A small network was trained on invented records. Each row is its activation on one of them, seen along a few directions.
After each row come some of the record's fields: Kevez, Mavi, Vomo, Zif, Sez, Feb.
Not every record has every field; a missing one is left out.
Other fields move the rows too, some of them a lot.
(in the rows, 500 means zero)
Strong random noise was added to every row along 9 fixed directions; ignore it. To show where, here is one row again and again, with new noise each time:
[544 444 244 489 592 547 409 440 497 506 424 321 343 327 498 522 394 572
 596 421 550 427 592 568 321 436 561 253]
[689 607 827 434 299 292 412 586 733 382 583 552 604 645 475 533 476 589
 419 510 399 554 632 576 359 555 376 494]
[426 419 397 561 461 552 568 504 422 533 581 647 437 354 577 462 393 476
 531 524 461 508 415 391 565 414 524 401]
[708 388 455 474 567 483 483 434 532 522 620 574 418 570 437 421 427 715
 577 365 425 446 611 411 464 482 433 418]
[353 507 594 504 261 481 425 623 641 332 374 416 556 359 484 554 486 378
 336 605 436 547 322 581 453 587 643 427]
[616 504 589 471 575 383 558 366 567 543 688 557 537 605 535 579 485 527
 529 500 555 497 726 427 455 582 352 533]
[534 363 568 485 534 578 518 377 730 521 640 417 528 552 372 631 499 535
 375 498 472 448 612 326 394 786 455 527]
[423 564 460 574 549 484 496 543 502 273 525 598 494 491 488 323 484 390
 447 527 490 675 489 617 589 299 486 609]
[450 586 609 458 176 309 408 655 545 283 452 573 406 283 615 511 365 383
 532 601 471 626 342 756 436 459 653 305]
[514 508 453 511 605 607 397 598 657 246 463 442 425 569 244 291 481 577
 426 368 391 644 531 628 362 361 525 567]
[709 364 370 445 545 384 428 393 475 354 568 560 300 479 477 364 414 639
 646 384 492 498 522 602 568 496 572 384]

[465 564 592 456 666 576 493 444 648 537 607 433 441 670 332 607 538 455
 510 491 572 547 670 493 314 638 463 664] | Kevez is f5, Mavi is m2, Vomo is d3, Zif is t2, Sez is y1, Feb is h2
[695 361 257 563 616 721 241 471 609 457 337 228 359 496 348 390 495 719
 446 347 425 366 520 530 459 465 528 395] | Kevez is f3, Mavi is m1, Vomo is d3, Zif is t2, Sez is y1, Feb is h1
[630 538 591 497 504 399 404 419 721 243 536 337 544 477 508 499 511 434
 394 489 528 617 621 702 494 549 447 552] | Kevez is f3, Mavi is m1
[586 445 492 363 657 421 446 422 561 301 469 401 392 720 220 409 606 595
 546 387 534 555 555 654 442 700 619 637] | Kevez is f3, Mavi is m1, Vomo is d1, Zif is t2, Sez is y2, Feb is h2
[567 505 378 611 528 552 434 452 480 562 448 433 576 420 656 471 466 525
 444 506 502 390 575 440 584 303 391 420] | Kevez is f5, Mavi is m2
[812 484 511 497 521 405 533 499 362 546 606 682 482 658 559 318 506 749
 581 374 465 495 643 522 558 436 274 489] | Kevez is f5, Mavi is m1, Vomo is d2, Zif is t1, Sez is y3, Feb is h2
[658 348 413 470 418 545 432 524 493 508 518 581 357 504 399 379 429 731
 549 405 367 411 423 446 505 551 552 375] | Kevez is f5, Mavi is m1, Vomo is d1, Zif is t2, Sez is y4, Feb is h2
[478 581 468 525 590 519 611 553 391 522 641 726 433 574 472 375 456 512
 580 483 499 620 600 513 427 354 380 583] | Kevez is f5, Mavi is m2, Vomo is d2, Zif is t2, Sez is y4, Feb is h1
[514 394 425 513 587 493 564 326 525 549 647 514 466 500 508 590 489 473
 496 562 561 444 606 379 515 668 456 519] | Kevez is f3, Mavi is m2, Vomo is d2, Zif is t2, Sez is y4, Feb is h1
[319 538 426 428 793 515 582 362 562 485 480 300 543 588 321 619 606 363
 502 522 639 522 644 493 367 603 562 672] | Kevez is f3, Mavi is m2, Vomo is d5, Zif is t2, Sez is y2, Feb is h2
[648 430 515 441 578 459 539 420 524 451 639 522 399 476 486 467 440 584
 612 352 498 573 566 548 466 528 488 463] | Kevez is f3, Mavi is m1
[264 427 431 597 479 715 609 505 506 455 713 701 313 382 467 486 399 292
 461 632 530 654 412 446 530 618 535 590] | Kevez is f3, Mavi is m1, Vomo is d1, Zif is t2, Sez is y4, Feb is h1
[411 470 372 538 783 700 700 376 544 747 784 547 444 515 416 630 410 506
 548 482 559 509 825 244 201 533 285 528] | Kevez is f5, Mavi is m2, Vomo is d2, Zif is t2, Sez is y4, Feb is h1
[469 612 559 333 553 219 505 501 335 488 250 359 609 620 509 563 669 491
 609 466 642 461 497 672 460 535 622 520] | Kevez is f5, Mavi is m2, Vomo is d3, Zif is t2, Sez is y1, Feb is h1
[515 517 452 571 577 559 475 491 630 373 500 381 578 418 510 451 475 466
 393 458 468 586 583 539 481 353 414 508] | Kevez is f5, Mavi is m1
[561 652 503 551 384 597 369 681 588 535 497 525 406 451 487 472 361 580
 503 529 410 498 594 579 248 301 401 364] | Kevez is f5, Mavi is m2, Vomo is d5, Zif is t2, Sez is y2, Feb is h2
[613 504 572 335 600 347 460 402 569 420 413 240 475 632 414 616 621 528
 551 409 661 499 647 704 350 788 540 518] | Kevez is f5, Mavi is m1, Vomo is d2, Zif is t1, Sez is y3, Feb is h2
[400 490 376 447 721 398 700 328 298 568 638 613 426 524 543 537 516 393
 672 527 678 540 604 474 539 547 511 588] | Kevez is f5, Mavi is m2, Vomo is d2, Zif is t2, Sez is y4, Feb is h1
[516 462 514 515 534 433 553 359 576 333 579 443 560 460 563 511 543 358
 408 548 588 591 559 588 625 639 458 597] | Kevez is f5, Mavi is m1
[452 513 610 416 536 619 506 624 541 719 308 295 636 621 347 626 608 644
 477 364 429 382 446 349 321 552 541 479] | Kevez is f5, Mavi is m1, Vomo is d4, Zif is t1, Sez is y5, Feb is h2
[364 513 326 542 704 584 628 381 358 601 492 445 543 546 501 530 605 404
 462 564 655 458 615 433 505 575 432 618] | Kevez is f5, Mavi is m2, Vomo is d1, Zif is t2, Sez is y4, Feb is h1
[541 485 435 532 579 421 527 489 372 397 510 666 522 626 470 287 559 535
 511 498 459 535 451 503 722 358 486 644] | Kevez is f3, Mavi is m2, Vomo is d3, Zif is t2, Sez is y1, Feb is h2
[551 448 474 537 578 612 517 416 658 564 682 495 477 447 467 548 388 546
 480 463 442 479 649 352 383 472 404 467] | Kevez is f5, Mavi is m2
[751 537 582 542 604 492 316 341 692 490 585 377 518 647 526 542 528 562
 466 450 552 434 733 522 531 505 343 580] | Kevez is f3, Mavi is m2
[596 485 461 450 660 507 424 553 418 473 295 391 536 696 355 344 636 676
 550 307 457 467 440 541 590 371 554 580] | Kevez is f3, Mavi is m1, Vomo is d4, Zif is t1, Sez is y5, Feb is h2
[418 647 486 444 579 337 498 532 405 425 338 369 579 501 551 519 580 402
 570 497 607 579 510 676 506 353 564 516] | Kevez is f3, Mavi is m1, Vomo is d1, Zif is t1, Sez is y5, Feb is h2
[626 589 551 292 486 301 357 524 467 396 278 268 385 635 390 538 600 596
 636 406 640 486 577 853 280 714 640 429] | Kevez is f3, Mavi is m2, Vomo is d1, Zif is t1, Sez is y3, Feb is h2
[486 589 476 568 383 611 470 624 598 616 607 553 442 360 525 562 314 548
 492 553 398 495 609 422 221 342 381 317] | Kevez is f3, Mavi is m2, Vomo is d1, Zif is t2, Sez is y4, Feb is h1
[588 485 567 337 571 220 593 422 345 335 482 546 468 553 535 423 581 492
 688 358 611 628 440 729 635 562 623 552] | Kevez is f5, Mavi is m1
[681 396 504 435 751 470 501 277 585 613 675 510 448 744 374 562 526 634
 614 421 535 381 710 324 537 614 429 611] | Kevez is f3, Mavi is m2, Vomo is d5, Zif is t2, Sez is y2, Feb is h2
[614 466 454 479 418 558 446 432 534 732 701 552 231 378 581 691 300 579
 682 523 540 392 624 427 291 628 474 251] | Kevez is f3, Mavi is m2, Vomo is d1, Zif is t2, Sez is y4, Feb is h1
[428 530 758 486 455 485 554 548 660 443 554 533 674 630 412 536 561 461
 369 490 423 586 487 418 481 564 471 666] | Kevez is f3, Mavi is m1
[520 527 440 575 511 505 525 554 444 540 392 475 675 553 539 435 568 556
 374 530 462 446 567 441 520 397 341 509] | Kevez is f5, Mavi is m1, Vomo is d3, Zif is t2, Sez is y1, Feb is h1
[458 531 549 435 726 339 521 365 447 365 424 453 600 823 393 452 745 400
 487 508 650 537 543 577 725 614 546 837] | Kevez is f5, Mavi is m2, Vomo is d2, Zif is t2, Sez is y4, Feb is h1
[480 565 452 330 721 331 650 403 258 625 536 577 396 646 473 542 531 515
 801 437 674 490 620 541 438 518 560 540] | Kevez is f5, Mavi is m1, Vomo is d5, Zif is t2, Sez is y2, Feb is h1
[755 548 627 409 428 387 307 524 689 447 330 165 593 500 497 597 528 679
 456 351 477 431 632 660 274 544 457 322] | Kevez is f3, Mavi is m1
[540 519 705 435 344 447 540 433 575 669 674 546 454 442 635 747 418 447
 574 557 571 447 562 449 387 736 480 412] | Kevez is f5, Mavi is m2
[450 428 365 555 812 561 604 234 533 350 748 546 415 603 395 426 566 348
 456 548 643 626 667 494 637 640 436 808] | Kevez is f5, Mavi is m2, Vomo is d1, Zif is t2, Sez is y4, Feb is h2
[443 567 630 459 437 248 577 417 442 417 580 637 567 548 618 564 559 308
 516 682 615 567 495 579 674 615 513 641] | Kevez is f5, Mavi is m2, Vomo is d4, Zif is t2, Sez is y1, Feb is h1
[539 520 584 377 595 313 602 472 430 489 594 648 479 681 416 472 531 551
 650 450 523 555 572 510 470 526 506 591] | Kevez is f3, Mavi is m2, Vomo is d3, Zif is t2, Sez is y1, Feb is h2
[436 521 589 463 581 618 565 595 526 554 526 536 523 571 352 456 499 577
 518 353 415 560 488 418 346 414 509 567] | Kevez is f5, Mavi is m2

Which values does each new row have?
[585 328 389 480 244 483 475 557 270 646 384 627 386 405 595 455 463 673
 583 502 424 287 235 423 642 626 641 254] | Kevez is f3, Mavi is m2, Vomo is d2, Zif is t2, Sez is y4, Feb is h1
[632 542 335 644 603 524 465 447 435 445 574 598 503 542 572 313 491 544
 440 532 506 519 674 533 596 297 274 566] | Kevez is f5, Mavi is m2, Vomo is d2, Zif is t2, Sez is y4, Feb is h1
[721 510 691 393 277 378 452 586 554 549 550 598 447 533 513 512 417 695
 590 414 404 453 523 557 344 584 476 336] | Kevez is f5, Mavi is m2
[241 454 598 488 507 625 708 507 461 633 656 651 494 416 488 614 463 357
 532 515 506 577 367 307 467 593 588 575] | Kevez is f5, Mavi is m2
[586 543 482 673 496 618 451 549 615 471 619 622 612 492 537 335 414 563
 352 510 322 515 583 363 582 162 285 550] | Kevez is f5, Mavi is m2
[386 592 498 418 614 471 563 494 440 516 435 430 500 591 401 556 583 435
 554 516 602 515 555 573 368 569 557 587] | Kevez is f3, Mavi is m2, Vomo is d5, Zif is t2, Sez is y2, Feb is h1
[710 491 398 565 611 457 537 263 485 553 721 480 441 392 733 566 420 474
 564 507 658 499 788 544 520 526 271 428] | Kevez is f3, Mavi is m1
[577 540 607 419 481 430 501 481 442 535 448 402 481 502 591 584 550 501
 594 400 623 518 519 649 444 620 515 455] | Kevez is f3, Mavi is m1
[515 647 627 404 613 428 611 594 298 680 500 612 514 697 505 490 573 586
 704 362 558 554 553 508 427 382 441 569] | Kevez is f5, Mavi is m1, Vomo is d1, Zif is t1, Sez is y5, Feb is h2
[503 394 561 483 443 520 673 541 397 556 689 771 423 497 506 445 450 547
 563 468 444 591 413 398 544 593 465 511] | Kevez is f5, Mavi is m1, Vomo is d2, Zif is t1, Sez is y3, Feb is h2
[502 633 472 490 500 460 464 499 516 583 383 236 581 392 612 677 527 460
 476 536 618 463 661 607 281 515 418 362] | Kevez is f3, Mavi is m1, Vomo is d1, Zif is t1, Sez is y5, Feb is h2
[333 539 409 596 815 657 709 450 316 653 646 672 523 596 513 434 542 392
 578 481 573 605 545 317 656 289 384 736] | Kevez is f3, Mavi is m1, Vomo is d4, Zif is t1, Sez is y5, Feb is h2
[579 499 559 547 607 536 477 451 514 461 638 644 464 714 428 379 549 535
 491 469 489 552 553 457 649 472 411 715] | Kevez is f3, Mavi is m2, Vomo is d1, Zif is t2, Sez is y4, Feb is h1
[437 581 330 708 460 592 454 519 465 504 403 392 643 219 779 485 448 367
 347 607 511 490 502 499 617 190 369 390] | Kevez is f5, Mavi is m1
[322 698 475 479 692 364 639 472 333 625 405 448 684 591 599 607 621 341
 556 577 695 518 681 520 432 375 395 605] | Kevez is f5, Mavi is m2, Vomo is d3, Zif is t2, Sez is y1, Feb is h1
[579 506 578 532 607 533 597 408 447 730 609 583 651 674 557 524 560 583
 503 449 499 383 625 257 593 462 324 609] | Kevez is f3, Mavi is m2
[792 335 590 439 381 458 362 523 595 350 424 462 482 594 414 344 536 745
 474 306 349 443 359 557 653 595 572 453] | Kevez is f5, Mavi is m1
[482 621 552 450 604 481 396 539 503 504 310 349 572 640 428 487 607 511
 552 392 531 466 482 579 496 353 583 579] | Kevez is f3, Mavi is m2
[503 529 506 613 534 641 432 474 660 469 452 289 622 459 550 549 540 427
 306 513 526 502 596 505 485 495 372 538] | Kevez is f3, Mavi is m1
[296 374 604 427 551 496 687 468 482 459 596 640 514 522 394 510 528 395
 537 456 477 598 311 371 602 624 677 642] | Kevez is f3, Mavi is m2
